Each row below holds a small network's activations on one input, seen along a few directions.
In each table, some parts of the input vary, and every possible input appears once, in random order.
A made-up example of a description, with smaller parts first: one of 8 places around a ring, together with either a single point or one of 9 places along a line or (one of 3 separate values, together with one of 4 places along a line).
Shared parts are said once, and a part with two or three values counts as separate values.
In the rows, 128 means zero.

Other details of the inputs vary at random and push rows far along two fixed directions, the same in every table; ignore that.
To show where, the next rows are all for the same input, with only those details redrawn:
[149  98  73 164 105 149  96 177  53 158 152 124 136 175]
[149  97  75 162 104 148  96 177  54 158 153 123 137 175]
[165 182 136  84 151  94 133 165  84 148 100 111 125  69]
[ 83 170 116 181 149  71 140 116 135 115 146 106 113 151]
[166 182 135  84 152  95 131 165  84 148  99 110 126  67]
[165 181 134  84 152  93 134 163  85 148 100 110 125  67]
[149  96  74 163 104 148  97 177  53 156 154 123 137 174]
[150  98  74 164 103 149  98 178  53 158 152 123 136 175]

Rows:
r1: [ 86 128 132 159 131 104 143  88 188 105 128 132 122 145]
r2: [ 84 121 127 158 123 115 146  89 213 110 122 141 130 138]
r3: [147  52 109 127  88 216  97 146  98 142 162 149 149 181]
r4: [155 178 176  54 158 141 128 152  76 134 144 108 109  74]
r5: [154  48  60 159  77 183 103 158 129 164 111 157 169 167]
r6: [164 141 172  52 143 154 134 130 121 127 111 132 129  72]
r7: [149  64 116 133  96 203  95 145  67 138 170 140 137 186]
r8: [171 149 158  73 138 119 129 137 104 133  92 126 126  71]
r9: [ 78 121 147 140 135 143 151  81 213 100 147 141 129 143]
r10: [ 89 135 139 163 136  97 139  89 165 102 135 125 115 149]
r11: [ 82 127 147 149 132 120 142  85 186  99 143 133 115 147]
r12: [166 180 135  85 152  94 133 164  85 148 101 110 126  69]
r13: [169 143 152  68 131 125 132 137 125 136  85 130 131  67]
r14: [152  46  85 146  77 193  97 153 115 152 135 155 152 172]
r15: [ 95 142 118 180 140  77 143  94 157 108 119 122 126 148]
r16: [ 85 134 152 153 138 111 140  83 165  96 150 125 108 152]
r17: [ 91 135 114 176 135  86 145  95 176 111 111 128 131 145]
r18: [ 91 138 117 178 137  82 143  95 166 109 115 124 128 147]
r19: [ 81 123 145 148 128 125 145  85 199 101 139 137 118 144]
r20: [ 80 138 159 147 145 125 141  80 163  93 158 125 114 154]
r21: [146  46 104 126  85 223 101 147 111 145 159 154 151 180]
r22: [159 173 167  59 149 127 127 155  78 136 136 109 104  74]
r23: [ 89 132 113 173 133  90 146  95 188 113 108 131 135 143]
r24: [166 140 168  58 134 142 132 134 123 130 100 132 124  70]
r25: [171 139 127  80 131 118 140 142 150 149  59 139 153  57]
r26: [162 175 153  73 151 111 128 160  81 140 120 111 112  68]
r27: [ 86 138 155 155 141 108 136  83 154  95 154 123 106 153]
r28: [ 83 117 142 147 126 131 147  86 212 105 137 141 124 140]
Question: What is each input in this table made of?
Answer: one of 4 places along a line, together with either a single point or one of 6 places along a line
Question: The inputs of r25 and r19 match in every part but the place on the line of 4. If r12 is changed in the same way as r25 into r19, which row does it become?
Answer: r22
Question: Start at r5 and move only the place on the line of 4, one step at a time. The first step leads to r2. Which rows follow, in order?
Answer: r28, r9
Question: Which other rows does r6 become when the place on the line of 6 takes its other values? List them by row number.
Answer: r3, r7, r9, r20, r21

Rows:
r29: [118 151 151 110 141 125 136 120 140 118 133 120 119 117]
r30: [104 126 118 159 129 116 138 111 160 122 121 130 131 143]
r31: [107 131 105 168 129 112 128 132 139 131 138 123 133 146]
r32: [ 94 142 129 145 134 122 134 123 133 115 159 118 116 151]
r33: [186 131 109 104 121 123 108 169  59 153  99 125 133 101]
r34: [170 129 142  76 125 153 122 163  90 148 129 126 127  95]
r35: [109 111 125 154 124 119 134 103 170 115 115 140 137 143]
r36: [100 147 134 155 145 102 129 110 106 112 152 108 111 154]
r37: [115 148 157 109 141 122 137 108 148 115 130 125 118 109]
r38: [124 146 128 129 138 106 141 123 149 130 110 128 131 106]
r39: [133  29  90 169  80 208  92 136  97 133 176 153 139 212]
r40: [124 138 158 106 134 132 136 108 146 115 128 129 122 111]
r41: [179 125 114  91 123 140 119 171  98 161  99 130 139  92]
r42: [130 137 133 118 130 112 139 115 157 124 101 137 136 111]
Question: The inputs of r32 and r31 match in every part but one. If r29 is changed in the same way as r32 into r31, which row does it become?
Answer: r38
Question: What is each input in this table made of?
Answer: one of 2 separate values, together with either a single point or one of 6 places along a line

Rows:
r43: [165 142 119  94 147 143 136 165  97 150 134 124 137  93]
r44: [ 74 219 169 104 178  43 170 106 183 104 118  98  94  74]
r45: [124  68  92 186  90 183  89 136  64 138 163 131 148 226]
r46: [156 137 117  88 139 131 131 171  95 152 136 124 122  93]
r47: [ 61 134 125 209 160  88 151  69 161  83 179 119 109 193]
r48: [ 49 143 127 212 128  94 134  96 195 101 184 127  97 183]
r49: [160 151 127  97 145 149 128 163  96 150 124 122 151  97]
r50: [173 118 130 103 113 138 113 148 121 146  93 137 133  86]
r51: [127  50 100 184  80 186  86 132  94 128 175 143 127 207]
r52: [115  63  84 185  82 192  90 154 114 145 182 142 134 201]
r53: [174 137 144  96 143 146 123 139  79 133 116 123 144 106]
r54: [162 143 124 107 125 128 121 149  96 147  84 125 152 101]
r55: [119  59  85 174  86 161  92 146  66 133 175 129 120 217]
r56: [166 106 156  77 119 167 120 129 117 128 109 141 132  96]
r57: [ 50 109 117 210 124 103 142  65 218  91 141 138 123 184]
r58: [ 79 231 174 114 181  64 165  95 182 106 109 100 122  80]
r59: [ 53 130 124 202 151  77 147  74 158  87 180 121  94 192]
r60: [158 141 145  85 119 135 114 145  72 138 109 115 126 109]
r61: [164 129 114  95 118 112 123 160  94 150  94 121 124  96]
r62: [132  60 102 188  79 170  84 137  92 131 181 146 116 211]
r63: [176 136 117 110 137 133 127 148  98 147  94 129 155 100]
r64: [170 125 111  98 135 110 130 156  99 148 103 131 127  92]
r65: [ 74 229 172 106 169  54 165 103 178 107 111  95 108  76]
r66: [166  90 133  70 111 166 135 126 161 138  79 156 156  93]
r67: [151 106 142  58 118 184 138 138 159 143 110 149 151  91]
r68: [ 49  94 145 176 128 133 149  45 218  77 158 143 124 195]
r69: [103 206 156 129 193  36 181  81 193  96  98 112 115  70]
r70: [156 140 122  99 114 116 118 156  94 146  88 119 139  99]
r71: [155 119 139  78 120 172 125 150 136 148 116 138 138  89]
r72: [180 125 129 107 108 127 113 156 114 149  99 140 121  90]
Question: What is each input in this table made of?
Answer: one of 3 separate values, together with either one of 4 places along a line or one of 6 places around a ring
Question: Which other rows does r69 become when the place on the ring of 6 takes its other values? List them by row number.
Answer: r54, r61, r63, r64, r70
Question: Which other rows does r50 become when the place on the line of 4 takes its other values? List them by row number.
Answer: r57, r66, r72
Question: Which other rows agree with r48 in the choice among 3 separate values? List them by row number.
Answer: r43, r44, r46, r49, r52, r58, r65, r67, r71

Rows:
r73: [ 77 180 154 133 158  84 155 102 172 107 147 114 105 122]
r74: [ 87 172 135 157 147  64 155  99 185 111 116 119 116 117]
r75: [164 195 159  51 157 106 144 156 128 146  85 118 133  34]
r76: [ 94 168 146 148 156  69 154  86 168 103 109 115 122 123]
r77: [ 73 170 157 128 153  98 159  95 187 102 143 116 107 117]
r78: [118  74  86 199  97 140  94 135  77 125 170 129 121 212]
r79: [ 92 181 127 161 156  56 153 108 164 114 119 112 111 113]
r80: [132 103 128 107 118 168 128 137 137 135 148 141 131 132]
r81: [142 125 135 124 123 145 116 135  94 130 141 127 127 141]
r82: [113  60  73 192  82 166 105 140 127 143 150 144 141 202]
r83: [ 90 182 157 151 167  75 148  94 139  97 144 106 104 126]
r84: [138 114 137 118 118 160 116 127 108 129 135 132 128 136]
r85: [115  57 107 176  96 189 106 115 119 122 177 145 137 207]
r86: [ 89 157 147 141 150  83 154  77 183 100 105 121 125 121]
r87: [114  56  99 183  83 165  95 120 108 124 158 142 127 207]
r88: [120  42  83 184  90 179 106 117 127 129 148 152 153 213]
r89: [185  82  98  90  95 204  96 195  73 175 122 138 158 120]
r90: [ 82 162 149 132 154 105 159  94 210 104 129 126 128 109]
r91: [229  98 154  26 110 177 106 165  78 156  77 149 142  51]
r92: [230 132 122  48 127 143 112 191  32 170  73 125 148  58]
r93: [216 148 120  45 132 153 112 210  45 180  96 122 148  49]
r94: [118  68  95 189  89 151  94 129  95 124 161 137 124 213]
r95: [163 198 162  47 168  99 145 156 103 140 107 106 113  38]
r96: [ 91 149 140 144 144  92 158  88 212 107 111 135 122 112]
Question: What is each input in this table made of?
Answer: one of 4 places along a line, together with one of 6 places around a ring
Question: The inputs of r86 and r88 match in every part but the place on the line of 4. If r82 is changed in the same way as r86 into r88, which row does it become?
Answer: r96
Question: Start at r76 and move only the place on the ring of 6, one step at a time. The first step leads to r94. Which rows follow, in order?
Answer: r81, r73, r75, r74
